Each row below holds a small network's activations on one record, seen along a few directions.
Each row is followed by the record's values for the fields Vogi, Tet, Fesil, Zif, Viked, Dami, Vipi.
Not every record has every field; a missing one is left out.
Other fields move the rows too, some of them a lot.
(in the rows, 500 means zero)
Random noise pushes rows far along 7 fixed directions. That doesn't count. These rows show it; they differ only by the noise:
[512 387 494 448 510 328 509 406 529 646 491 486 571 473 475 497 417 366
 570 506]
[368 494 473 521 493 580 618 446 450 502 535 473 597 566 550 476 505 579
 507 569]
[523 320 360 426 390 387 447 466 461 291 642 232 499 375 522 465 444 540
 386 455]
[490 301 482 460 498 364 603 348 422 499 762 337 544 467 539 536 287 508
 514 429]
[407 400 348 416 420 493 663 320 342 283 673 226 550 410 561 378 462 640
 397 474]
[516 420 523 421 485 338 342 544 563 622 371 525 602 379 494 540 335 295
 509 518]
[540 646 610 333 507 389 389 503 535 347 437 526 408 472 525 566 447 416
 595 358]
[392 189 445 568 468 421 554 449 434 589 777 343 638 476 610 567 177 566
 429 544]
[609 210 484 678 510 557 491 611 561 704 672 448 701 555 345 650 531 369
 496 615]

[534 375 422 688 479 373 427 496 679 805 441 526 519 603 419 570 606 504
 692 659]  <Tet:d4 Fesil:s1 Zif:z1 Viked:b2 Dami:y2 Vipi:l1>
[550 291 476 609 534 445 500 454 440 617 692 516 538 554 544 510 305 538
 428 565]  <Tet:d3 Zif:z1 Viked:b1 Dami:y4>
[553 473 444 478 452 504 478 613 403 389 446 429 574 336 471 442 410 431
 331 479]  <Tet:d3 Zif:z2 Viked:b2 Dami:y4>
[291 652 509 427 547 560 679 283 443 677 236 582 734 411 506 427 448 468
 645 603]  <Vogi:t3 Tet:d4 Fesil:s1 Zif:z2 Viked:b2 Vipi:l2>
[518 434 528 544 499 310 428 440 640 552 574 516 312 595 557 561 428 552
 678 451]  <Vogi:t3 Tet:d2 Zif:z1 Viked:b2>
[324 624 574 588 561 719 598 658 455 594 505 652 624 594 569 554 516 512
 460 545]  <Tet:d1 Zif:z2 Viked:b1 Dami:y1>
[600 583 580 433 510 519 500 600 531 374 558 472 396 511 455 574 650 449
 508 335]  <Tet:d2 Zif:z2 Viked:b1 Dami:y4>
[511 585 497 451 457 373 416 488 570 526 355 529 405 512 496 506 617 481
 613 478]  <Tet:d4 Fesil:s1 Zif:z1 Viked:b2 Dami:y4 Vipi:l1>
[488 651 431 412 487 537 467 504 411 358 299 510 470 370 514 346 418 549
 469 518]  <Tet:d2 Zif:z1 Viked:b1 Dami:y3>
[486 671 548 362 453 290 376 543 516 409 316 597 323 436 622 431 413 483
 541 389]  <Tet:d3 Zif:z1 Viked:b2 Dami:y4>
[616 583 534 496 514 515 356 540 570 383 430 596 403 520 469 553 516 495
 540 484]  <Vogi:t1 Tet:d3 Zif:z1 Viked:b1>
[469 584 469 435 543 371 613 284 390 389 585 513 299 597 602 355 465 681
 552 418]  <Tet:d1 Zif:z1 Viked:b1 Dami:y4>
[517 644 478 362 457 468 520 563 533 474 278 543 534 340 435 432 611 311
 469 427]  <Vogi:t1 Tet:d3 Zif:z2 Viked:b1>
[440 413 328 549 426 429 578 508 468 436 545 405 464 558 521 323 591 592
 391 540]  <Tet:d3 Zif:z2 Viked:b2 Dami:y1>
[483 416 484 562 501 545 611 504 518 496 720 408 456 650 528 563 670 570
 470 489]  <Tet:d4 Fesil:s2 Zif:z2 Viked:b1 Dami:y4 Vipi:l1>
[617 406 538 524 481 510 403 681 535 306 753 333 443 368 473 704 374 532
 472 336]  <Vogi:t3 Tet:d2 Zif:z2 Viked:b1>
[650 402 554 549 529 541 441 542 513 489 654 505 466 539 416 570 464 505
 496 481]  <Vogi:t1 Tet:d2 Zif:z1 Viked:b1>
[453 400 536 439 502 591 593 496 346 403 763 325 597 375 597 579 300 493
 311 409]  <Tet:d4 Fesil:s2 Zif:z2 Viked:b1 Dami:y4 Vipi:l1>
[413 481 390 390 469 394 585 283 377 477 524 419 490 463 589 303 373 601
 461 536]  <Tet:d4 Fesil:s2 Zif:z1 Viked:b1 Dami:y1 Vipi:l1>
[597 627 543 391 526 339 545 432 560 475 465 525 362 546 479 537 610 423
 672 320]  <Tet:d4 Fesil:s1 Zif:z2 Viked:b1 Dami:y4 Vipi:l2>
[475 589 655 617 555 679 695 565 430 599 638 647 577 588 464 602 460 519
 574 477]  <Vogi:t1 Tet:d3 Zif:z1 Viked:b2>
[582 458 480 416 524 500 691 345 366 415 647 372 603 364 351 454 507 368
 478 391]  <Vogi:t1 Tet:d3 Zif:z2 Viked:b2>
[641 361 519 480 518 239 559 307 575 623 681 455 324 636 441 522 648 424
 649 411]  <Tet:d4 Fesil:s2 Zif:z1 Viked:b2 Dami:y4 Vipi:l1>
[492 477 481 430 472 451 549 477 514 446 558 426 468 430 507 488 507 456
 461 379]  <Vogi:t1 Tet:d2 Zif:z2 Viked:b1>
[535 710 548 512 554 487 474 498 602 437 341 607 330 651 462 456 716 535
 648 479]  <Tet:d2 Zif:z2 Viked:b2 Dami:y2>
[407 684 510 436 409 659 398 699 549 198 477 405 469 413 570 652 553 643
 483 443]  <Vogi:t3 Tet:d4 Fesil:s1 Zif:z2 Viked:b1 Vipi:l1>
[491 606 482 594 496 598 552 544 479 498 447 552 514 528 493 461 585 561
 532 583]  <Tet:d3 Zif:z1 Viked:b2 Dami:y2>
[473 521 418 416 463 573 478 371 449 459 406 428 613 388 450 409 549 507
 471 588]  <Vogi:t3 Tet:d4 Fesil:s1 Zif:z1 Viked:b1 Vipi:l1>
[505 468 516 627 496 579 448 602 548 457 568 481 507 631 517 601 596 612
 515 533]  <Tet:d4 Fesil:s1 Zif:z2 Viked:b2 Dami:y4 Vipi:l2>
[335 387 464 528 468 568 363 493 491 557 516 494 590 537 658 514 290 572
 390 657]  <Tet:d4 Fesil:s2 Zif:z1 Viked:b1 Dami:y1 Vipi:l1>
[315 545 491 502 492 393 399 431 519 596 444 627 428 648 725 413 305 643
 483 582]  <Tet:d4 Fesil:s1 Zif:z1 Viked:b1 Dami:y1 Vipi:l1>
[595 623 593 330 511 496 382 433 457 445 370 513 575 260 409 582 349 363
 541 418]  <Vogi:t1 Tet:d4 Fesil:s1 Zif:z1 Viked:b1 Vipi:l1>
[624 365 627 505 563 427 495 513 481 565 736 450 593 459 420 713 293 379
 606 387]  <Tet:d4 Fesil:s1 Zif:z2 Viked:b2 Dami:y1 Vipi:l2>
[746 553 520 434 534 579 461 517 452 337 499 479 419 491 326 468 674 394
 483 417]  <Tet:d2 Zif:z1 Viked:b1 Dami:y4>
[696 394 508 475 537 319 530 332 478 591 642 450 447 504 379 543 443 442
 615 409]  <Tet:d4 Fesil:s1 Zif:z1 Viked:b1 Dami:y4 Vipi:l1>
[539 268 426 804 454 627 477 800 573 506 717 419 509 652 465 614 496 689
 456 625]  <Tet:d2 Zif:z2 Viked:b2 Dami:y3>
[363 402 491 467 418 349 368 487 574 601 437 499 498 419 655 526 325 511
 466 570]  <Vogi:t1 Tet:d4 Fesil:s2 Zif:z1 Viked:b2 Vipi:l1>
[376 484 455 517 530 502 845 388 463 774 456 559 605 551 481 386 551 490
 588 548]  <Vogi:t1 Tet:d2 Zif:z2 Viked:b1>
[557 563 556 539 535 745 609 422 398 320 687 469 452 625 435 541 613 619
 463 441]  <Vogi:t2 Tet:d2 Zif:z1 Viked:b1>

Here are new rows. What are their fields?
[484 608 571 396 474 383 322 601 495 385 446 623 365 470 619 496 259 549
 471 424]  <Vogi:t1 Tet:d3 Zif:z1 Viked:b1>
[533 489 428 437 536 467 552 322 385 511 449 486 551 400 453 384 519 455
 465 524]  <Tet:d1 Zif:z1 Viked:b1 Dami:y4>
[443 551 462 475 476 582 625 462 451 452 404 469 558 447 450 403 605 518
 458 512]  <Vogi:t1 Tet:d2 Zif:z2 Viked:b2>
[652 538 593 365 532 268 368 498 522 497 415 561 366 379 447 548 412 273
 599 308]  <Tet:d1 Zif:z1 Viked:b2 Dami:y4>
[305 406 375 538 430 589 387 446 443 480 470 413 591 482 674 447 391 692
 321 686]  <Tet:d4 Fesil:s1 Zif:z1 Viked:b1 Dami:y4 Vipi:l1>
[611 615 693 550 555 610 414 657 548 487 526 630 414 626 458 633 588 443
 567 431]  <Tet:d2 Zif:z1 Viked:b2 Dami:y4>
[531 427 519 556 534 382 480 445 550 585 616 609 407 652 525 535 386 535
 590 491]  <Vogi:t1 Tet:d3 Zif:z1 Viked:b1>
[614 565 571 414 542 507 501 513 444 452 430 504 557 332 361 484 464 300
 466 382]  <Vogi:t1 Tet:d2 Zif:z2 Viked:b2>
[350 512 457 453 514 378 611 200 424 568 521 495 437 588 641 434 315 677
 605 494]  <Tet:d4 Fesil:s1 Zif:z1 Viked:b1 Dami:y4 Vipi:l1>
[413 589 643 579 544 694 476 662 458 419 597 571 600 493 553 658 319 548
 449 492]  <Vogi:t1 Tet:d3 Zif:z2 Viked:b2>
[418 631 587 446 627 708 710 357 288 661 374 654 763 344 425 442 346 402
 522 565]  <Vogi:t1 Tet:d1 Zif:z1 Viked:b1>
[360 664 522 334 459 519 526 439 305 198 483 426 395 362 709 379 273 625
 388 350]  <Tet:d2 Zif:z1 Viked:b2 Dami:y4>
[352 431 472 573 438 326 363 606 633 328 638 486 229 676 711 577 408 787
 544 434]  <Vogi:t1 Tet:d1 Zif:z2 Viked:b2>
[391 428 428 504 515 307 666 362 596 744 434 560 439 588 538 386 580 512
 632 499]  <Vogi:t1 Tet:d2 Zif:z2 Viked:b1>
[596 527 440 293 515 306 358 258 553 629 230 560 501 419 393 331 640 178
 474 539]  <Tet:d4 Fesil:s2 Zif:z1 Viked:b1 Dami:y1 Vipi:l1>
[457 315 292 564 345 387 486 404 560 425 612 269 420 491 552 419 610 687
 432 589]  <Vogi:t1 Tet:d4 Fesil:s2 Zif:z1 Viked:b2 Vipi:l1>
[689 352 575 417 592 449 452 322 474 618 665 458 572 466 358 573 470 259
 525 481]  <Tet:d4 Fesil:s2 Zif:z1 Viked:b1 Dami:y1 Vipi:l1>
[488 491 558 568 530 587 477 573 501 477 586 525 491 621 502 523 530 496
 439 487]  <Tet:d2 Zif:z2 Viked:b2 Dami:y1>
[566 721 564 423 459 570 241 644 593 378 259 607 483 421 436 582 547 454
 533 505]  <Vogi:t1 Tet:d4 Fesil:s1 Zif:z1 Viked:b1 Vipi:l1>
